A small network was trained on made-up records. Each row is its average activation on records with the value named, seen along a few directions.
Values that are neighbours, or in one group, have similar rows; names and order tell nothing.
Strong random noise was added to every row along 13 fixed directions; ignore it. To show where, here is one row again and again, with new noise each time:
21,97,-313,187,-6,266,-327,-135,280,86,-205,-712,-71,-201,302,-149,-118,-330,146,-15,-214,-35,-194
490,-161,-174,-120,-96,-282,-236,-58,29,123,486,537,-53,-191,93,-241,-5,-210,-190,58,-19,91,-44
-342,-141,215,-198,165,-70,-273,175,57,-29,-119,22,112,-189,97,-95,-26,-225,-3,-46,159,207,50
303,337,219,-51,-44,-346,539,-112,-52,-125,-25,348,85,16,64,356,139,311,-396,300,-154,-139,285
208,-50,290,-124,-51,-130,144,77,-93,136,-122,255,-72,452,612,42,-376,17,434,115,88,-264,221
75,56,-95,-45,102,-177,101,-78,379,160,7,-106,90,187,56,18,-129,48,-133,56,-177,-121,-130
-142,380,77,-169,-213,-52,253,-187,-373,158,41,253,-104,236,13,440,34,111,-156,-150,-41,-79,-260
0,-331,-1,57,-76,326,-184,46,66,-152,39,347,73,-123,63,-306,84,-170,254,142,223,257,104
366,-170,-129,-135,-58,-143,-108,80,73,-28,116,-206,-184,-381,471,-301,-79,-93,4,75,36,-183,324
412,-255,-41,87,-59,497,223,-218,-220,161,189,148,5,59,249,-56,-243,142,277,34,-214,159,-122
86,-69,-152,-115,232,-188,311,-65,-201,9,60,-397,-280,-63,55,54,-34,3,-438,-16,-158,20,18
164,-131,-66,-418,36,-399,-245,154,612,110,260,193,225,-94,192,-352,-284,-46,-73,8,46,-107,198
98,-162,-114,-149,-71,220,177,-7,29,53,-9,-141,-189,137,480,-136,-276,-123,167,125,-9,52,118
16,155,10,-514,-131,-62,-424,-117,-568,94,194,71,61,13,165,-134,-62,191,175,-450,393,-341,58
36,182,52,-31,47,-265,109,-160,-281,2,11,98,-3,55,-137,188,347,244,-304,-30,103,-238,-75


Field Pideg:
e3: -73,-358,-138,215,335,-157,80,45,331,255,105,-357,-37,-292,-207,-57,277,34,-453,77,-301,74,-487
e2: -145,285,68,-147,-418,-90,68,227,-19,5,110,474,-117,-126,30,192,85,19,-41,0,80,-51,121
e12: 205,-204,-280,182,-113,-270,-3,184,-232,-65,153,-198,-521,201,-55,-245,390,115,81,-8,414,-593,194
e1: 25,244,-387,-301,-239,43,-309,-338,-21,208,268,261,182,699,-186,-129,-30,-70,82,-88,294,-38,-330
e11: -111,376,258,-331,-127,-264,22,100,-361,362,170,274,-58,-96,133,462,-147,-46,-296,-163,-192,96,-217
e8: 440,-207,-161,-36,300,-593,-9,-37,-320,342,356,-354,-328,215,19,-81,-59,55,-278,-157,-87,-253,-187
e4: 37,3,-128,167,168,-247,-151,19,-52,-71,-147,-173,-181,121,-29,-86,364,-236,-230,174,166,-104,-41
e10: 129,-195,150,297,-109,-262,-126,78,-123,180,157,417,-193,-149,-23,101,188,47,133,-194,12,-224,-227
e6: -34,-111,-457,-302,-74,-190,132,-13,-150,281,360,-24,-473,566,24,-167,106,-180,-340,85,211,23,-215
e7: 352,242,-30,-68,-257,25,56,-40,172,-403,10,178,234,-14,-28,-125,-210,145,182,165,16,-1,615
e5: 308,48,31,521,-162,-233,-247,63,133,2,90,276,-145,-413,-52,97,272,-456,-81,310,-219,242,-104
e9: -173,-294,293,153,-100,19,385,238,205,106,-21,310,-163,-138,59,260,41,57,63,85,-112,84,-161
The values of Pideg form 3 separate groups.
- Which other values are in the same group as e7? Give them in the order they are listed. => e1, e8, e5
- Which other values are in the same group as e2? Give them in the order they are listed. => e12, e11, e6

Field Vok:
m6: -66,259,527,325,133,-255,-106,184,-388,-205,-262,465,143,285,-343,269,-157,-8,426,-109,-13,-88,195
m10: -430,-532,-270,200,-268,490,289,204,347,183,302,141,-222,21,-397,-120,179,71,211,-156,73,215,-399
m9: 94,-273,168,243,-82,400,-188,-1,-257,-117,-44,228,-4,-140,83,-107,-104,-214,445,78,48,416,54
m5: 2,265,-254,-119,53,-35,-479,-205,-114,-19,-40,-436,7,82,91,-115,71,-384,-76,75,63,82,10
m2: -247,93,400,132,199,-227,76,193,-117,137,6,368,64,-135,-472,451,-252,82,-59,-400,-397,125,-261
m8: -42,-263,-24,-528,239,-148,0,178,92,-38,128,-143,132,-173,-35,-280,-263,120,-285,-183,97,8,256
m1: -342,-215,39,203,168,110,144,26,183,-33,-225,-657,-113,-634,29,37,340,41,-315,-53,-135,82,-204
m3: 742,-92,241,361,-126,-478,-71,2,-368,18,124,551,-305,-24,387,143,-64,-294,205,198,-70,-178,93
m4: 253,-370,40,78,15,-95,-207,57,323,92,260,520,91,-604,92,-187,169,-225,-204,172,-107,321,-75
m7: -70,264,-10,-44,-30,-62,-657,205,-161,-200,19,-52,52,-134,-169,-159,-449,-310,316,-440,73,-71,190
The values of Vok form a ring.
- A walk along Vok starts at m6 and steps to its neighbour m7. Put m5, m8, m1, m3 in the order it reaches them. => m8, m1, m3, m5
- What is the length, in steps, of the shortest route from m4 to m2? => 2

Field Zelov:
u9: 289,244,-235,137,185,159,-401,-576,-436,96,-18,-246,114,345,28,-42,138,-124,-54,-28,-7,49,-401
u5: -167,-114,-325,199,-53,782,-277,-307,-263,4,-21,-57,0,399,-162,-231,-172,-146,516,-251,93,179,-349
u6: 143,371,185,86,13,16,208,-105,61,-101,-242,-102,203,-96,272,195,163,-40,-217,503,-220,188,248
u4: -32,199,156,110,448,-172,-253,-155,-408,-1,-450,-434,64,295,83,148,44,-74,-37,-10,29,-199,-107
u1: 262,-267,-82,-8,424,-347,-254,23,191,136,-37,-43,181,390,101,-356,202,76,-69,276,269,-288,38
u2: 186,112,30,9,62,172,314,-230,-125,-187,-252,-158,75,-14,245,140,259,152,-246,402,9,114,177
u10: -202,80,-16,228,33,11,-169,26,-101,-109,-68,-105,23,-183,-449,52,392,25,-93,-62,75,-2,-185
u3: 122,491,-206,33,-71,211,86,-200,121,-221,-43,16,243,62,-219,48,-139,5,-180,143,-265,144,198
u8: 59,101,-108,-1,38,-329,-134,-41,-200,-64,81,175,-123,446,-299,10,-107,-168,28,-115,135,-66,-46
u7: -288,181,173,-79,59,-2,-96,39,159,-167,-31,-55,282,-311,-325,101,-62,-59,-134,-145,-122,324,93
The values of Zelov form a network in which each value has 3 neighbours.
- Name the neighbours of u5, in listed order. => u9, u4, u3
- Name the neighbours of u10, in listed order. => u6, u1, u8
